A small network was shown many inputs. Here are its activations along a few directions, one row for each input.
Each table varies a few parts of the input and shows all the possible inputs, shuffled.
A made-up example of a description, with smaller parts first: one of 5 places around a ring, together with either a single point or one of 11 places around a ring or (one of 2 separate values, together with one of 6 places along a line).
Shared parts are said once, and a part with two or three values counts as separate values.
In the rows, 128 means zero.

Other details of the inputs vary at random and push rows far along two fixed directions, the same in every table; ignore that.

Rows:
R1: [139 138 123 119 106 127 128 140 135 132 123 147 132 131 142 104]
R2: [161 140 173 156  45 144  30 209 140 129  88 146 224  86 147  64]
R3: [127 111 172 160  89 175  92 173 136 136  88 153 162 118 162 113]
R4: [148 114 167 162  63 169  96 197 154 137  95 153 180 107 163  80]
R5: [134 144  87  95 172  84 168  77 105 101 161 127  91 155 114 150]
R6: [171 167  39  63 106  76 150 119 119  76 160 174 157 154 142  60]
R7: [ 99  94 201 177 161 157 132 124 129 164 108  93  79 118 120 197]
R8: [ 94  89 196 172 191 141 155  98 124 159 119  74  58 126  92 221]
R9: [ 89  63 213 196 155 191 110 138 148 161  89 100  95 106 134 204]
R10: [130 149 109 104 142 108 154 100 119 131 139 129  95 141 117 141]
R11: [141 143  89  99 137  91 160 102 120 103 151 138 119 143 120 118]
R12: [106 142  88  86 222  92 187  24 116 144 164 100  23 148  98 200]
R13: [143 156  74  80 134  92 161  94 129 122 152 139 104 144 121 113]
R14: [151 169  68  76 126  84 161  98 109  95 160 157 130 154 120  95]
R15: [122 149 131 114 174  86 104  84 120 139 147  90  93 111  93 173]
R16: [137 131 143 138  96 154 111 154 130 137 107 154 147 124 150 110]
R17: [104 124 131 115 209  98 184  59 109 138 156  91  49 143  82 205]
R18: [124 105 200 169  96 171 111 171 131 151  92 123 144 115 134 140]
R19: [144 123 164 151  96 127  57 161 139 140 112 115 169  90 121 111]
R20: [116 120 155 140 150 134 140 114 130 148 120 114  91 127 125 159]
R21: [120 141  97 103 188  83 182  59 107 113 164 111  68 149  98 172]
R22: [144 139  90 103 132  95 157 109 125 103 150 138 126 139 123 112]
R23: [139 170  56  73 129 111 137  98 127 105 146 176 116 150 143  99]
R24: [123 180   6  74  99  96 118 139 106  90 177 133 189 142 132  38]
R25: [ 79 146  74 122 169 108 132 103 100 125 170  80 127 146 106 147]
R26: [178 168  71  86  54 109 122 170 139  98 129 188 194 142 149  23]
R27: [146 124 119 129 114 120 142 137 134 106 135 137 147 124 132 106]
R28: [107 100 170 154 145 160 121 123 134 147 102 120 108 121 140 163]
R29: [121 152  68  74 195  76 185  44 125 133 173 115  44 151 105 161]
R30: [137 168  84  77 140  99 155  92 117 126 153 148  98 150 125 114]
R31: [156 134 118 124  49 158  88 189 148 115  97 187 203 123 180  45]
R32: [117 103 191 163 133 155 130 142 127 148 107 108 116 125 113 160]
R33: [109  79 190 177 133 180 111 147 151 151  96 113 123 105 147 161]
R34: [180 154  99 111  39 133 108 195 147 102 115 186 212 127 157  19]
R35: [ 79 126  85 132 157 121 124 119 106 127 161  74 133 132 109 138]
R36: [140 149  79  89 133 111 148  99 134 128 144 147 111 139 134 113]
R37: [115  87 202 179 118 165 120 157 139 158  94 105 122 111 128 165]
R38: [168 129 138 142  51 145  97 201 127  94 101 175 214 128 165  54]
R39: [120  94 183 164 143 145 132 134 115 127 118 109 122 129 122 169]
R40: [106 103 175 150 143 164 120 124 128 149 106 122 110 124 137 165]
R41: [144 131 160 144  96 123  59 159 135 138 112 120 170  93 123 110]
R42: [ 75 103 165 191 117 173  85 179 115 145 120  76 183 120 126 144]
R43: [119  76 202 191 130 162 127 164 143 144 102 101 133 102 121 161]
R44: [ 97 159  56 108 132 109 119 126 103 113 163 105 163 144 121  97]
R45: [ 89  69 212 187 176 171 134 112 137 176 103  78  70 110 117 224]
R46: [130 143  88  92 166  83 173  84 118 118 157 126  90 145 103 143]
R47: [141 185  30  42 141  95 152  74 120 101 164 180 105 160 135  94]
R48: [ 78 129  87 131 157 119 124 118 105 128 159  76 135 136 110 142]
R49: [118  99 153 154 119 170 107 147 151 135 104 139 131 116 149 137]
R50: [143 162  78  82 144  89 163  92 121 115 149 141 104 151 112 111]
R51: [165 133 135 137  40 154 100 200 150 122 100 169 201 114 162  51]
R52: [140 127 155 143  88 148 117 163 134 135 101 142 152 122 141 107]
R53: [146 117 176 169  65 159 100 204 131 124  91 155 191 117 145  90]
R54: [123  91 206 185 129 147  62 149 143 158 107  81 138  76 107 161]
R55: [167 157  67  83  94  92 138 137 118  83 145 173 168 149 146  65]
R56: [142 149  90 100 140  93 160  98 116 102 149 139 118 144 119 118]
R57: [105  92 177 158 173 134 153 106 132 153 122  86  76 127 100 194]
R58: [177 182  38  61  71 108 129 138 140 102 145 196 173 139 161  28]
R59: [137 181  82  66 170  61 118  65 114 125 168 109  98 126  92 143]
R60: [ 87  65 242 203 166 192 122 129 130 182  91  79  81 107 119 226]
R61: [131 119 137 131 101 152 109 150 139 130 105 154 150 126 157 107]
R62: [108 113 139 137 158 151 130 105 136 136 118 128  92 128 132 165]
R63: [112 105 132 137 160 151 134 106 148 135 127 123  92 120 133 163]
R64: [138 109 180 170  88 156 110 186 133 129  93 140 171 115 137 109]
R65: [128 125  88  97 196  83 183  62 118 106 171 105  71 143 106 169]
R66: [142 110 154 153  94 141 121 174 138 125 109 140 165 118 134 106]
Each input here is: one of 6 places along a line, together with either one of 2 separate values or one of 9 places along a line.
Q: Changing only the place on the line of 6 turns R19 into R41. The same change can be made to R22. Which row results?
A: R11
Q: Changing only the place on the line of 6 turns R42 into R44. The same change can be made to R30. Which row results?
A: R20
Q: List by row number the other rows that have the place on the line of 6 in common with R51.
A: R4, R24, R27, R33, R34, R43, R54, R58, R63, R65
Q: List by row number the other rows that have the place on the line of 6 in common with R23.
A: R3, R5, R7, R8, R10, R15, R16, R21, R25, R53
Q: Which other rows does R59 become when the choice among 2 separate values takes its other values? List them by row number.
A: R42

Rows:
R67: [101  92 141 137 189 151 168  84 141 136 128 121  63 138 125 192]
R68: [190 141 144 118  81 123 110 155 152 110 106 185 150 111 146  85]
R69: [106  63 202 184 133 199 138 150 151 158  90 117 111 115 144 172]
R70: [153 147 119 120  80 113  75 164 136 127 124 128 189 108 132  69]
R71: [128  91 204 175 101 182 107 164 142 149  79 145 133 116 158 152]
R72: [146 149  83  87 104 139 148 124 127 105 129 188 143 158 160  86]
R73: [116 177  31  72 135  97 129 100  99  97 176 133 149 151 128  90]
R74: [119 105 197 174 114 145  63 165 122 147 101  94 165  98 125 142]
R75: [127 124 138 155  75 150  71 186 138 139 114 116 189 104 142  90]
R76: [174 173 108  81  98 104 140 119 134 124 120 187 123 139 143  78]
R77: [118 152 118 100 189  68 140  66 110 141 164  81  76 128  64 179]
R78: [110  82 187 166 165 158 137 113 151 153 102 117  71 115 131 198]
R79: [149 148 136  96 180  88 179  56 125 141 143 131  38 136  93 179]
R80: [178 157 102  80 104 102 140 114 148 122 128 176 121 128 147  82]
R81: [142 126 152 151  87 130  57 177 137 124 107 124 192  97 133  89]
R82: [164  94 220 171  95 159 112 163 158 149  87 137 127  92 137 141]
R83: [121 167  66  89 130  94 109 110 107 116 158 122 140 137 124 109]
R84: [113 185  36  75 131 101 137 109 103 110 172 132 143 154 118  85]
R85: [ 85 132  75 109 198 108 155  65 113 135 179  71  80 136  98 170]
R86: [146 128  73  99  99 130 182 141 132 100 136 173 144 159 156  74]
R87: [112  82 188 163 155 161 145 115 152 166 103 109  72 112 131 194]
R88: [160 163  88  94 111  77  95 126 127 102 146 135 165 114 105  87]
R89: [142 128  71 103 111 125 175 135 131  87 137 178 140 163 154  82]
R90: [ 81 113 168 166 158 142 107 128 119 164 125  69 105 117 101 184]
R91: [116 116 197 173 110 144  72 170 127 157 101  94 158 103 115 135]
R92: [ 69  80 149 192 172 149 139 134 114 128 139  61 126 125 113 182]
R93: [125 140 110 100 189  67 139  61 124 137 168  73  78 117  70 177]
R94: [ 78 103 110 154 181 125 164 108 110 132 162  60 108 137 107 173]
R95: [100  60 200 194 131 190 156 158 126 133  93 118 121 142 149 176]
R96: [110 115 133 168  87 170  74 188 130 117 116 125 202 109 147  88]
R97: [131 176  33  75 133  78 114 102 119 104 168 133 140 135 120  89]
R98: [152 139 135  95 187  88 170  51 121 131 146 129  43 134 103 188]
R99: [178 172  71  60 128  80 147  89 142 103 142 186 105 138 140  87]
R100: [158 168  97  89 109  78  95 125 112 107 147 136 166 121 109  93]
R101: [128 103 159 165  70 182 149 197 130 121  88 165 170 148 161  92]
R102: [100 120 140 176  84 164 114 203 111 123 118 112 200 134 140  94]
R103: [105  97 196 165 154 163 147 117 138 168  95 116  70 125 124 196]
R104: [114 137  92 140  84 138 115 181 103  96 139 131 210 143 151  74]
R105: [101 132 104  98 196 126 199  55 121 140 145 125  42 161 110 184]
R106: [176 144 148 114  79 133 108 151 137 121 100 186 154 125 163  83]
Q: Changing only one part turns R99 into R89. The same change can be made to R80. Which row results?
A: R86
Q: What is each input in this table made of?
A: one of 2 separate values, together with one of 4 places along a line, together with one of 5 places along a line
Q: Start at R88 and move only the place on the line of 5, one step at a time. The first step leads to R81. Which rows follow, in order?
A: R97, R96, R92
Q: Which other rows does R95 become when the choice among 2 separate values takes its other values? List them by row number.
A: R104
Q: Which other rows does R87 become when the choice among 2 separate values takes its other values? List them by row number.
A: R75
